Each row below holds a small network's activations on one input, seen along a few directions.
In each table, some parts of the input vary, and every possible input appears once, in random order.
A made-up example of a description, with smaller parts first: values(3) and (point or line(9) or (line(6) and ring(8))).
Shared parts are said once, and a part with two or three values counts as separate values.

Other details of the inputs vary at random and push rows far along three fixed directions, the same in every table; ignore that.

Rows:
R1: [ 50  -6  28  17  22  -6  42 -39  -1   7  11]
R2: [ -4   2 -10  -4  -6  -9  -1  14   2  -9   1]
R3: [-24  -1  -1   2  -5 -32  -3 -19   5 -15  41]
R4: [ 22 -14   8  -3   4  32  10   9 -13  13 -18]
R5: [  6  26  31 -27 -24  37   9   3  24  16 -36]
R6: [ 40 -11  20  20  22   6  30 -49   0  12   4]
R7: [-31  33  15 -17  -6 -30   1 -28  31  18  25]
R8: [-10  -4  -2  15  19 -18  -1 -36   3  12  23]
R9: [ 10 -20 -12  20  14   0  -4 -10 -19   0   6]
R10: [ -7  24  38 -15 -15  -7   9 -38  36  14  10]
R11: [ -5   6 -14 -10  -6  -3   3  12   0 -11   8]
R12: [ -1  -9  -3   7   0   3  -5   9  -5 -15   6]
R13: [ -7  21  20 -11  -7 -10  11  -9  22  -2  13]
R14: [  7  -7 -10   9  -1  14  -6   2 -12  -5 -12]
R15: [-26   5  -8  15   4 -28 -15 -20  11  -7  18]
R16: [ -9  -6 -20  -9 -10   0 -12  24 -12 -10  -9]
R17: [ 37   7  19  -6   3  27  23   4   3  13 -33]
R18: [-26  -2 -21  -5  -2 -10 -18  31  -7  -5   3]
R19: [-14  -2   2   0   3 -16  -4   2   1   3  16]
R20: [ 17  31  30 -12  -1   3  29 -33  24  12   6]
R21: [ 35   0  22   3   3  37  15  -2   6   4 -20]
R22: [ 18 -16  -2   8  19 -18  20 -21  -9   8  28]
R23: [-13 -15 -19   8   6 -27  -9  11 -13 -11  21]
R24: [-28  21  20  -5 -15 -21 -14 -22  36   2  16]
R25: [-30  16  -2 -18 -22   1 -23  12  16   1 -12]
R26: [ 14 -11  10  10   4  -8   7 -29   4   0  17]
R27: [  1  -5   6   7  11 -33  11 -22   7   3  31]
R28: [-11 -14 -19   8   1 -28  -6  11 -12 -20  21]
R29: [ 30 -13  17  26  18   3  17 -29  -7  -4  14]
R30: [ -8  10   0 -16 -12  -5  -1   4   8   1  -4]
R31: [  8 -11  -4  -1  -5   8   3   9 -15  -9  -7]
R32: [-13 -14 -23  11   1 -14 -15   1 -10 -21  26]
R33: [ 10  -1 -12   5   9   3   2  14 -12   1 -10]
R34: [18  2 -5  0  8  8 12 -2 -9  8 -9]
R35: [-14   2   9  -5  -8   1  -9   8   8   4  -6]
R36: [-31  16  -6 -15 -17   6 -27  11  18   7 -11]
R37: [ 23 -20 -10   2  12  14  13  12 -23   4  -4]
R38: [-35  22   0  -5 -13   4 -30  10  18   7 -15]
R39: [ 10 -29 -20  15   3  10  -9  26 -25 -19  -8]
R40: [ 10  -9 -16  -3   3   4   5  12 -12   1  -4]
R41: [ -9 -13 -24  19  11  -7 -18   4 -12  -9  -5]
R42: [-16   8 -24  -4  -5  -3 -10  31  -6 -19  -1]
R43: [ 15  -1   4  -7  -7  29  -4   7   2   7 -28]
R44: [  1   1   2  -8 -11  25 -13  25   3   1 -33]
R45: [ 21 -14  25   8   5  -4  16 -21   2   4   6]
R46: [-15  -2   6   2  -1 -16  -6  -2   0  -2  11]
R47: [ 34 -20  10   8   7  20  14   9 -20  -2 -21]
R48: [-24  16   4 -20 -15  17 -17  12  16  15 -16]
R49: [  2 -32 -20  13   7  -8  -5   8 -27 -10  13]
R50: [ 22  -3   4 -12   0  37  11  20 -11  14 -29]
R51: [-35  28   9  -6  -7 -21 -14 -33  32  11   7]
R52: [-27  -7 -26   0  -3   0 -30  18  -6  -2   3]
R53: [-16  -9 -12   1  -1   9 -21  26  -7   0  -8]
R54: [ 18  -3 -12  -2   0   8  11   9 -13  -5  -9]
R55: [ 10 -12  -3   1   0   3   1  16 -11  -6 -10]
R56: [ 31   0   4   3  16  26  17  10 -11  14 -23]
R57: [ 28 -16  12  20  15  -3  14 -36  -8   6   9]
R58: [-12  -5  -5   5  -1   0 -19   7   4   1  -2]
R59: [-14 -13 -23   7  10 -26  -8  12 -12  -7  23]
R60: [ 11   1  27  12  15  -6  14 -49  10  22  19]
R61: [  7 -28   1  21   9 -27   7 -16 -13 -15  31]
R62: [ -2   0   5   9  15 -30  10 -21   3   7  31]
R63: [ -7  34  11 -19 -13   9  -2   8  23  11 -27]
R64: [ 11 -18  -9  20  17  16  -8   8 -20   4 -10]
R65: [ -7  22 -10 -17 -12  13   1  19   5  -5 -11]
R66: [ 32  -3  30   0  11  -4  35 -38   6  18  14]
R67: [  8  10  30  11  19   0  13 -45  22  27   4]
R68: [ -6  27  24 -20 -14  42 -13  15  29  26 -41]
R69: [-18  -9  -8  26  20 -36 -10 -32   2   0  30]
R70: [-11 -16 -21   4   1 -10 -14  26 -18 -12   3]
R71: [-19   5 -27  -2  -2 -24 -12   7  -7 -10   9]
R72: [ -6  36  32 -19  -7 -12  16 -36  36  25   8]
R73: [-22   0   5   4  -6 -31  -7  -9   4 -13  24]
R74: [ -6 -19 -20   8   1   8 -20  29 -16  -8 -10]
R75: [-14  34  31  -8  -1  -2   4 -46  40  30  -2]
R76: [-32  16  -2 -18 -19   5 -23  12  16   6 -10]
R77: [-10  -9  -1  12   7 -39   5 -16  -3 -20  46]
R78: [ 13 -12   3   5   2  -5   9   3  -9  -9   4]
R79: [-14   7  23  -5  -2  -6  -1 -12  17  14   9]
R80: [ -6  -7 -27   9  -2  15 -17  21 -20 -18  -7]
R81: [ -6  11  -1 -18 -18  14  -2  17   4  -2 -17]
R82: [ -2  10  12   0   2 -26  15 -19  16  -6  31]
R83: [  6 -12  -5  -2  -3   5   0   9 -15  -6  -9]
R84: [ 13   0  -5   9   9  20   6 -10  -3  -1  -9]
R85: [ -3  40  16 -27 -22  28   2  20  26  12 -40]
R86: [ 53 -17  23   8   9  43  30   5 -14   0 -22]
R87: [ 10 -12 -31  13  11   1   0  28 -28 -23   0]
R88: [-10  -9 -29   5   3 -28  -6   4 -15 -14  18]
R89: [-20 -16 -18   6   4  -9 -18  25 -20 -10   7]
R90: [-29  28  -4 -17 -14  -5 -14  18  19   6 -12]
R91: [ 48  -9  26  -8  -2  46  25   0  -5  15 -39]
R92: [ -3 -10  -6   7   1  -9  -1  -8  -6 -15  23]
R93: [-25  23   3 -21 -19  -4 -13  18  19   1 -14]
R94: [  5 -13 -29  -1  -2  -3   0  22 -19 -15   0]
R95: [ -7  22 -11 -15 -12   8  -3  15   4  -2 -17]
R96: [  3   6  15  -5  -1 -13  17 -23   9  -4  25]
R97: [-15  10   0 -16 -14  12 -10  17   1   5 -17]
R98: [ 16  -7  11   3   5 -21  23 -29   0  -2  26]
R99: [ 10 -23 -34   4   5  -4  -2  24 -28 -15  -1]
R100: [-25  22   2 -16 -14 -19  -9   5  24   1   1]
R101: [-27  27  -5 -25 -21   1  -8  17  16  -7  -2]
R102: [ 28  -7  10  11   7  29   3   1  -7   7 -30]
R103: [ 33 -19   1   1   8  21  17   7 -20   5 -13]
R104: [-31  24   7 -18 -19  -8  -8  -1  17  -7  10]
R105: [ -6 -11 -22  15  -1   9 -21  23 -17 -15 -13]
R106: [-18  10   0 -17 -11  14 -11  18   0   8 -14]
R107: [ 45  -9   1   4  20  30  26   0 -20  16 -19]
R108: [ 14   5  14  -5  -7  30  -6   9  11   9 -34]
R109: [  2 -20 -26  27  18  -3  -7   3 -21 -19   8]
R110: [  8 -20   0  17  11 -17   9  -6 -18 -20  27]
Description of these inputs: values(2) and line(5) and line(11).
Q: Changing only the line(5) part turns R107 into R34. The same change can be made to R67. Which row results?
A: R69
Q: Changing only the line(5) part turns R80 into R60. The same change can be made to R21. Which row results?
A: R68
Q: Changing only the line(5) part turns R85 into R90. The same change can be made to R98. Which row results?
A: R66
Q: A walk changes only the line(5) part. It starts at R89 and steps to R46. List the rest of the walk in order.
A: R47, R73, R110
Q: A walk changes only the line(11) part. It starts at R63 and steps to R17. List the rest of the walk in order.
A: R100, R93, R55, R47, R45, R44, R108, R102, R41
Q: Change only the values(2) part in R61. List by row number the other rows that result.
A: R5

Rows:
R111: [-14  18  22  -9 -18  14 -13  -5  20   7 -13]
R112: [-10  -6 -36 -15 -11  16 -15  58 -24  -5 -30]
R113: [ 10 -37 -14  19  11   8 -10  18 -27  -9   4]
R114: [-21  -1 -13  15  13 -33  -9 -30  -1  -3  37]
R115: [ 34 -24 -18   9  19   1  19   5 -27  -2   6]
R116: [ 38 -36 -21  30  22  23  12  -3 -34  -8  -6]
R117: [  4 -13  17  16  19 -38  13 -48   3  17  37]
R118: [-39  12 -26 -16 -25 -11 -29  24   5 -26   1]
R119: [ 23   7  43 -12   1  36  17 -10  17  32 -31]
R120: [ 37  15  10  -5   2  39  17  35  -1   0 -53]
R121: [ 12  22  20 -13  -2  26   6 -10  21  31 -26]
R122: [-35  12 -36 -10 -19  -5 -20  27  -1 -20   1]
R123: [ -6  18  19  -9 -14  18  -7 -14  25   7 -18]
R124: [-55  31 -24 -20 -16 -28 -24   8  14 -11  19]
R125: [ 29 -10  23  35  31 -26  20 -38   3   2  21]
R126: [ -6  35  47 -22 -23  -2  13 -29  37  11   6]
R127: [ 13 -33 -17   5  11  -2   7  25 -33 -11   4]
R128: [-16 -10   5   2  -1 -37   0 -12   4 -11  44]
Q: Changing only one part turns R128 into R113. The same change can be made to R122. Which row results?
A: R116
Q: What is each input in this table made of?
A: values(2) and (point or ring(8))
Q: Change only the values(2) part in R127. List by row number the other rows that result.
A: R119

Rows:
R129: [-48   5 -22   1  -6 -25 -32  15   2  -9  13]
R130: [ -9  20  15 -23 -16   4   4   3  19   6  -4]
R131: [ -8  12  -5 -15 -13   4  -5  26   3  -6 -15]
R132: [  9   8   5 -11  -7  12   9  15   3  -2 -11]
R133: [  0  -2  11   6   3  -3  -1 -18   4   6   9]
R134: [  4   7   7   0  -1  15  -1   5   1   3 -19]
R135: [-13  25  14 -21 -17  -2   1   9  21   5  -9]
R136: [  9 -20 -12  10   7   6  -6   7 -14   0  -7]
R137: [ 21 -17   4  12  14  15   7  -4 -10   7  -5]
R138: [-32   5 -15  -1 -11  -6 -28  12   1  -8   1]
R139: [ 3 -8 -1 12  8  1 -3 -2 -4 -1  3]
R140: [ 28 -13   4   0   3  11  19   0 -13  -3   0]
R141: [  7 -18  -9  11   9   7  -6  10 -16  -1  -4]
R142: [ -2 -12  -8  14   8  -9  -8   2 -10  -7   9]
R143: [ -8  -3 -16   9   8 -19  -1  -8  -7  -7  16]
R144: [ 18   9  12   2  10   2  19 -17   6  12  -2]
R145: [ 6  1  4 -3 -3 -5 11 -4  1 -8 10]
R146: [-14  23  14 -24 -18   0   1   7  20   6  -8]
R147: [  9   5   6 -14  -7  13   9  14   2   2 -11]
R148: [ 26 -15   3  12  10  21   7  -5  -8   2 -13]
R149: [-18  -5 -24   3  -3  12 -22  27 -13 -11 -16]
R150: [  2  18  20 -17 -14   4  11  -8  17   4  -5]
R151: [  0   7  12  -6  -6 -10  12 -15   9  -4  19]
R152: [ 19   0  20  -4   0  -3  21 -18   3   5   5]
R153: [  1  21  20 -17 -11   1  11  -2  19   5  -5]
R154: [-22  -9 -33   5   5 -30 -15   4 -13 -11  26]
R155: [-30  -7 -14   9   1 -36 -21  -8   4  -5  26]
R156: [-25 -11 -37   9   8 -28 -16  12 -17 -11  20]
R157: [  1  21  20 -16 -12   4  12  -4  20   2  -3]
R158: [ -7   7   2  -6  -7  17 -10  11   0   6 -20]
R159: [ -6  -3 -17   0  -2  17 -16  36 -15  -3 -25]
R160: [ 15  -1  21   8   9   1  10 -19   6  12   4]
R161: [ -7 -15 -14   6   2 -24   1  -2 -13 -17  32]
R162: [-6  2  0  1 -2  9 -7 -1  0  2 -9]
R163: [  8 -13  -5  14   9   7  -3   1  -9  -5  -1]
R164: [  8  -8 -14   6   9   2   5   0 -14   2  -1]
R165: [  7  -6  -3   2   1 -11   9   2  -7 -12  10]
R166: [ 10   8  -1  -9   1  15   5   6   2  10 -15]
R167: [ 27  -8  -5   6  10  12  14  -7 -13   2  -4]
R168: [  0  -5   3   8   3   2  -4 -13   1   2   6]
R169: [-1 11 -8 -4  0  2 -1  5  3 -1 -5]
R170: [  0  -4   9   5   6  -5  -1 -16   8   9   7]
R171: [ 11 -13  -7  13   7   2  -3   0  -8  -4  -5]
R172: [-22 -15 -23   4   0 -39 -10   6 -14 -19  31]
R173: [ -5  13  -2 -17 -13  10  -1  26   6  -3 -13]
R174: [ 13 -10  -9   2   3   3   8  18 -14 -13   3]
R175: [-13  16  15 -10 -10  10  -9 -10  22  14 -10]
R176: [ -8  -6  -5  11   4 -11  -6  -5  -7  -6   9]
R177: [-14  17  18 -11  -9   7  -8  -7  19  15  -8]
R178: [  4  -1   5  -5  -2 -11   9   0   0  -1   6]
R179: [ -7   2  12   7   5 -13  -1 -19  12   7  16]
R180: [ 24 -15   7   8  11  17  10  -2 -16   8 -13]
R181: [  8  -1  14   8   6  -1   4 -21  10   5   4]
R182: [  1 -16 -16   1   1  -7   1  14 -17 -14  14]
R183: [-27  -2  -1  11   1 -36 -14 -31  13  -4  36]
R184: [ 10 -15  -7  12   4   5  -4  -3  -9  -2  -4]
R185: [ 11 -11  -5   0   3   1   9  10 -11  -7   7]
R186: [ -5   7   0   6   8 -21   7 -20   6   0  18]
R187: [ 10 -20 -13  11   5   7  -7   5 -14  -2  -7]
R188: [ -3   2  10   7   7  -7   2 -14   6   4   6]
R189: [ 10 -16  -9  14   7   9  -4   6 -16  -7  -5]
R190: [  3  -3 -10   7  11  -9   6  -2  -7   2   7]
R191: [ 11  -4  19   6  11   3  11 -21   4  14   1]
R192: [ 7 -9 -3 11  6 -3 -3 -2 -2  0 -2]
R193: [ -7   4  -8   2   3 -10   1 -10   0   1   8]
R194: [-15  16  16 -11  -7   9  -6  -7  18  15 -11]
R195: [  0 -18  -8  13  10  -4  -4  -7 -15  -2   9]
R196: [  9 -19  -9   9   8  15  -6   9 -15   1  -7]
R197: [ -1  -4 -19 -12 -12  19  -7  37 -15 -10 -22]
R198: [ -3   7   0 -18 -13  10   0  19   2   0 -14]
R199: [-12  -1 -31  -7  -3  14 -15  34 -15  -1 -21]
R200: [-12   9  -2  -3  -8  13 -16  15   5  -1 -16]
R201: [ 27  -6  -3   5  13   8  16  -1 -10   5  -4]
R202: [ 13  -4  18   7   7   7   8 -25   5  12   5]
R203: [ -7  -4 -20   2  -2  21 -17  31 -13  -8 -26]
R204: [ -9  10  -5 -16 -17   8  -5  20   1  -7 -15]
R205: [-17  20  13 -10  -9   7 -11   0  25  13 -13]
R206: [ 31  -8   7   2   5  16  22   4 -10  -7  -3]
R207: [ 25 -16   3  13  11   9   8  -3  -8   6  -9]
R208: [ -4  -4   5  10   3 -18  -3 -23   8  -1  15]
R209: [ 20   8  11   1   9  -2  18 -19   7   9   4]
R210: [ -2   6  12  -4  -4 -20  11 -18   9  -6  19]
R211: [ -1  -2 -21 -11 -13  20  -7  38 -14 -14 -20]
R212: [ 16  -2  18   9  10   3   9 -21   9  10   1]
R213: [ 20   3  19  -2   1   2  24 -17   5  -1  10]
R214: [-2 -3  6  5  5 -5 -1 -6 -2  6  3]
R215: [-19  23  15 -12 -14   7  -9  -5  18  10 -12]
R216: [-48  27 -15 -11 -13 -33 -23  -4  20  -7  21]
R217: [-19  25  15 -11 -11   4  -9   2  20  10 -14]
R218: [ -2  12  -9 -12  -6  16  -5  12   1   6 -17]
R219: [ -1   0   9   1   2 -31  13 -17   6  -4  29]
R220: [ 31  -8   7   2   4  11  21   3 -11  -5  -9]
R221: [-11  29  16 -24 -21   7   1   6  22   2 -16]
R222: [ 5  1  5 -3 -1 -7 11  2  2 -4 13]
R223: [  1 -15  -4   9   8  -3  -6  -7  -5   2   7]
R224: [ -8   3  11   7   3 -10  -2 -24  12   2  16]
Q: Changing only one part turns R137 into R224. The same change can be made to R146. Which row results?
A: R210
Q: Changing only one part turns R189 into R177. The same change can be made to R149. Which row results?
A: R194
Q: What is each input in this table made of?
A: ring(8) and (values(2) or line(4) or line(6))
Q: Change only the values(2) part in R209. List by row number the other rows that result.
A: R144
Q: Change only the ring(8) part in R185. List by row number the other rows that result.
A: R151, R161, R174, R182, R206, R213, R222
Q: Change only the values(2) part in R199. List by row number the other rows that result.
A: R154
Q: A walk changes only the line(4) part. It starts at R172 and steps to R198. List the rest of the walk in order.
A: R130, R182
Q: Change only the line(6) part in R158. List by row number the other rows that result.
A: R133, R175, R187, R195, R202
